W =
array([[5062, 5089, 7604, 3113, 7032, 8451, 3193, 5251, 6754, 6653],
       [8159, 5408, 5959, 5093, 5494, 5641, 5243, 4965, 9733, 4849],
       [6387, 7135, 6737, 4062, 6193, 5634, 6114, 4382, 6282, 6617],
       [5577, 4573, 6676, 3542, 7780, 6252, 7306, 5036, 7119, 5391],
       [7160, 6029, 8884, 6801, 7728, 6936, 5716, 5845, 7198, 5944],
       [6471, 6329, 4464, 5196, 5741, 9191, 6554, 7002, 4210, 4920],
       [7787, 5999, 6720, 9389, 5177, 6512, 8457, 4539, 6404, 6050]])
W[0][0]	5062
W[0][1]	5089
W[:, 0]	[5062, 8159, 6387, 5577, 7160, 6471, 7787]
W[4][5]	6936
W[1][2]	5959
W[2][0]	6387
W[3][3]	3542
W[4][9]	5944
W[:, 7]	[5251, 4965, 4382, 5036, 5845, 7002, 4539]
W[2][4]	6193
W[5][7]	7002
W[3][5]	6252
W[:, 8]	[6754, 9733, 6282, 7119, 7198, 4210, 6404]
W[6][8]	6404
W[5][1]	6329
W[:, 6]	[3193, 5243, 6114, 7306, 5716, 6554, 8457]
W[2][9]	6617
W[5][2]	4464
W[2]	[6387, 7135, 6737, 4062, 6193, 5634, 6114, 4382, 6282, 6617]
W[6][3]	9389
W[6]	[7787, 5999, 6720, 9389, 5177, 6512, 8457, 4539, 6404, 6050]
W[5][0]	6471
W[0][2]	7604
W[5][3]	5196
W[4][2]	8884
W[0][9]	6653
W[3][4]	7780
W[3][2]	6676
W[6][9]	6050
W[0][5]	8451
W[2][7]	4382
W[6][6]	8457

data =
 195.01   -76.32    91.10    65.27  -139.59
  16.24   -63.42   185.46   192.99   111.29
-114.33    81.93   -86.68   -58.56   -60.47
-206.22    96.05  -143.00  -109.43   174.96
 -89.92    23.20   139.83   122.78   177.05
-111.32    97.92  -124.14   -71.20  -120.43
  88.05    41.61  -200.82  -193.88  -154.28
 -25.06    68.88  -157.53   -88.26   103.32
 -96.17     0.41   248.49   248.32    18.15
Indices start at 0.
row 0 col 0 = 195.01
row 7 col 2 = -157.53
row 4 col 4 = 177.05
row 6 col 0 = 88.05
row 2 col 2 = -86.68
row 5 col 4 = -120.43
row 3 col 4 = 174.96
row 8 col 1 = 0.41
row 1 col 0 = 16.24
row 6 col 3 = -193.88
row 6 col 2 = -200.82
row 8 col 3 = 248.32
row 7 col 3 = -88.26
row 4 col 2 = 139.83
row 1 col 1 = -63.42
row 5 col 1 = 97.92
row 3 col 1 = 96.05
row 1 col 4 = 111.29
row 2 col 4 = -60.47
row 5 col 2 = -124.14
row 6 col 4 = -154.28
row 2 col 0 = -114.33
row 5 col 0 = -111.32
row 8 col 2 = 248.49
row 7 col 0 = -25.06
row 4 col 1 = 23.20

B =
219, 534, 254, 609, 533, -605, 573, 387, -386
-172, 140, 107, -65, 138, 62, -63, -141, 147
-167, 136, -200, -78, 141, 81, -78, -114, 116
214, 503, 232, 568, 498, -576, 569, 359, -353
-220, 166, 144, -88, 163, 86, -85, -191, 187
199, -316, -450, 433, -306, -452, 439, -369, 373
284, -447, -630, 633, -451, -635, 629, -518, 520
-205, 157, 132, -80, 157, 78, -80, -178, 174
-187, 153, -222, -91, 154, 86, -96, -127, 132
203, 497, 231, 568, 491, -565, 563, 347, -349
-160, 132, -191, -75, 134, 77, -73, -113, 112
227, -365, -539, 529, -360, -551, 521, -451, 454
-213, 163, 139, -84, 162, 83, -80, -187, 181
153, 419, 174, 431, 417, -436, 415, 275, -270
-209, 164, 140, -78, 159, 81, -76, -177, 172
Rows and columns are counted from 0.
(0, 0): 219
(8, 5): 86
(6, 6): 629
(8, 8): 132
(4, 8): 187
(7, 6): -80
(4, 4): 163
(7, 7): -178
(14, 8): 172
(11, 4): -360
(3, 6): 569
(0, 4): 533
(0, 6): 573
(14, 5): 81
(4, 7): -191
(12, 4): 162
(8, 6): -96
(5, 7): -369
(14, 6): -76
(10, 0): -160
(6, 4): -451
(10, 8): 112
(3, 0): 214
(11, 2): -539
(11, 6): 521
(13, 2): 174
(4, 2): 144
(12, 5): 83
(7, 3): -80
(13, 6): 415
(9, 3): 568
(4, 1): 166
(11, 5): -551
(9, 0): 203

M =
array([ -39,  315, -277,  482,   14,  -53, -750, -255,  514,    7,  504,
       -133, -314,  176,   92, -322])
M[-16] => -39
M[9] => 7
M[-11] => -53
M[-9] => -255
M[-2] => 92
M[13] => 176
M[-13] => 482
M[11] => -133
M[1] => 315

arr =
-132    78    78   229   185  -231    95   -91   -10   529  -176    30
   2    97    49    24  -107   -27    83    23    -5  -609   536  -199
arr[0][0]	-132
arr[0][3]	229
arr[1]	[2, 97, 49, 24, -107, -27, 83, 23, -5, -609, 536, -199]
arr[1][-9]	24
arr[-2][10]	-176
arr[1][-3]	-609
arr[-1][5]	-27
arr[:, 6]	[95, 83]

a =
[ 0.431  0.408  1.539 -0.520 -0.984  0.298  0.489  0.055  0.040  1.491
  0.630 -1.275  1.086  0.569  1.475]
a[0] -> 0.431
a[11] -> -1.275
a[8] -> 0.040
a[14] -> 1.475
a[9] -> 1.491
a[7] -> 0.055
a[5] -> 0.298
a[10] -> 0.630

m = [ -37.099  -33.257  112.056   61.111 -196.878  -32.619 -148.902]
m[0]: -37.099
m[2]: 112.056
m[5]: -32.619
m[6]: -148.902
m[3]: 61.111

A =
 62   83   91   70  182  108  101   63   54  151   88   64  168   48  177   52
124  138  138   77  179  175   97   86  133   44   49   67  120  144  107  122
 63  145   79   56  196  157  113   96  105   60  197   98  138  192  115  182
157   74  101  152   68  147  129   69  102  129  200  142   61  187   77   71
148  142   67  171  100   75  122   50   93  177  119   70  191   95  160  113
145  145  101  180  182   49   95  161  179  128   49  125  120   54   49   51
165   59   86   53  147   51   45   44  138  120  195   60  129  196  146  194
155  162  151  194  131   67  171  185  169  165   54  118  156  114   96  154
 74  119   76  175   68   98  159  176  143  103   61   63   50   73  110   77
145  128  170  185   49   53  115  197  142   50   48   87  162  116  102  170
104   99  136  125  185  140  142  181   55  167   43   87  199  116  200   60
166  198  162  147  125  148  116  182  195  146   87  116  162   61  165   47
 50  163   58   91  107  125  146  138   45  148  189  170  155  186   69  120
126  112   66  112   47  149   54  182  183   86   58  161   93  198  196   75
Indices start at 0.
(0, 0)	62
(6, 11)	60
(9, 9)	50
(9, 11)	87
(3, 9)	129
(8, 1)	119
(8, 6)	159
(2, 5)	157
(12, 5)	125
(7, 13)	114
(7, 2)	151
(3, 7)	69
(0, 6)	101
(6, 2)	86
(9, 5)	53
(4, 5)	75
(12, 7)	138
(13, 0)	126
(0, 14)	177
(8, 12)	50
(5, 12)	120
(11, 2)	162
(9, 2)	170
(3, 11)	142
(10, 13)	116
(4, 3)	171
(3, 1)	74
(13, 6)	54
(3, 0)	157
(7, 11)	118
(5, 15)	51
(11, 13)	61
(12, 12)	155
(10, 9)	167
(0, 7)	63
(2, 6)	113
(12, 14)	69
(7, 14)	96
(1, 6)	97

X =
[[ 170 -520  507  540]
 [ 487 -361  441  -80]
 [ -77 -524  765  -54]
 [  97 -211  466 -298]
 [ 555 -337  407   32]
 [ 454 -232  361 -210]
 [   8 -611  420  582]
 [-493 -259  215 -698]]
X[-8,0] -> 170
X[-6,1] -> -524
X[-6,-1] -> -54
X[-1,-2] -> 215
X[7,1] -> -259
X[0] -> [170, -520, 507, 540]
X[-7,-1] -> -80
X[1,-2] -> 441
X[:, 3] -> [540, -80, -54, -298, 32, -210, 582, -698]
X[:, 2] -> [507, 441, 765, 466, 407, 361, 420, 215]
X[-2,-1] -> 582
X[-2,-3] -> -611
X[0,1] -> -520
X[6,-2] -> 420
X[6] -> [8, -611, 420, 582]
X[:, -4] -> [170, 487, -77, 97, 555, 454, 8, -493]
